These are the activations of a small neural network, seen along a few directions. Each row is one input.
Each table varies a few parts of the input and shows all the possible inputs, shuffled.
A made-up example of a description, with smaller parts first: line(6) and (point or line(9) or (values(2) and ring(8))).
Shared parts are said once, and a part with two or three values counts as separate values.

Other details of the inputs vary at random and push rows far along two fixed directions, the same in every table; ignore that.

A family of inputs:
row 1: [ -2   1  20  12  15 -25   5  56 -20  34  19]
row 2: [ 38 -31  -1  12  -7  19 -12 -92  -4 -60  -1]
row 3: [-15   3   2   7   1  -2  22  42 -20  46  24]
row 4: [-19  47  33  14   2 -26 -16  54 -18  30  14]
row 5: [ 14 -23 -20 -16 -32 -39  43  -5  55  -1  -4]
row 6: [ 29 -38 -24  -2 -27  41   4 -79  11 -52  -8]
row 7: [ -1   8   3 -15  31  71 -39 -10 -51 -12 -12]
row 8: [-10  23   2   9  10  66 -55  -4 -46 -16 -31]
row 9: [-27  17 -15 -27 -27 -47  25 -20  51 -18  12]
row 10: [ 11 -17 -15 -10 -27 -37  45 -19  49   1   4]
row 11: [ -8  -5  -6  -6  20 -16   8  77  -3  41 -22]
row 12: [-21  21   2 -20  -6 -56   6 -38  52   2 -17]
row 13: [ 11  -7 -11  -5   5 -49  35 -33  40   5 -16]
row 14: [ 29 -31 -22   0   2  28  -6 -87   8 -50 -32]
row 15: [-16  12   6  13  32 -15  10  32 -30  53   4]
row 16: [-50  27  17  -7  -8  -4  -5  50  -7  39  19]
row 17: [-50  36  -3 -19  23 -23 -18  62 -13  29  -5]
row 18: [  1 -18  -8  16   1  76 -18 -14 -58  -8  10]
row 19: [-14  50  22  25   9 -13 -12  52  -4  33  30]
row 20: [-14   0  21   2   0  53 -72   4 -45 -28  -2]
row 21: [ 31 -37 -24  -5   0  30  -7 -77  16 -54 -39]
row 22: [ -8  21  -7  22  -7  93 -35  -1 -29 -18  11]
row 23: [-15  10   4  10  30 -15   9  37 -27  51   1]
row 24: [ 23 -14   6   0  -9 -58  29 -20  42 -10   6]
row 25: [ 22  -9  10   5  -5 -58  30 -33  34  -7  13]
row 26: [  0  -5  17   8  12 -25   4  70 -12  31  13]
row 27: [-11   0  -2   0  24 -15   9  63 -10  44 -13]
row 28: [ 13 -20 -17 -13 -29 -38  44 -12  52   0   0]
row 29: [ 34 -43 -28 -10  -5  31  -9 -64  23 -59 -48]
row 30: [ 13   4  22  -8  18  60 -45  -3 -55 -24  13]
row 31: [-11  18   1 -20 -15 -70   4 -18  44 -27  10]
row 32: [-13  -2  -2   2  -3  -2  21  55 -13  43  17]
row 33: [ 15 -21  10  20  14  54 -38  -3 -60 -21   6]
row 34: [  0  42  -9   7  -2 -37  18 -40  60   3  -4]
row 35: [  4  18   4 -27 -16 -32  43 -43  40   3  24]
row 36: [ 26 -20   3  -5 -13 -59  28  -7  49 -12  -1]
row 37: [ 21 -40   1   7   4  56 -41  33 -34 -33 -16]
row 38: [-14  17   3  11 -15  82 -38  -1 -44 -23  -5]
row 39: [-16   5   3  10   3  -1  23  36 -23  47  26]
Each input here is: values(3) and (point or line(4) or line(8)).
The inputs of row 26 and row 27 match in every part but the values(3) part. If row 4 is changed in the same way as row 26 into row 27, which row does it become?
Answer: row 8
Which other rows does row 8 become when the line(4) part takes its other values? List them by row number.
Answer: row 12, row 17, row 34
Which other rows does row 29 become when the values(3) part takes its other values? List them by row number.
Answer: row 28, row 36
List by row number the other rows that have the values(3) part in common with row 6.
Answer: row 3, row 5, row 9, row 10, row 16, row 18, row 22, row 28, row 32, row 35, row 38, row 39
Which other rows does row 30 become when the values(3) part takes its other values? List them by row number.
Answer: row 7, row 35
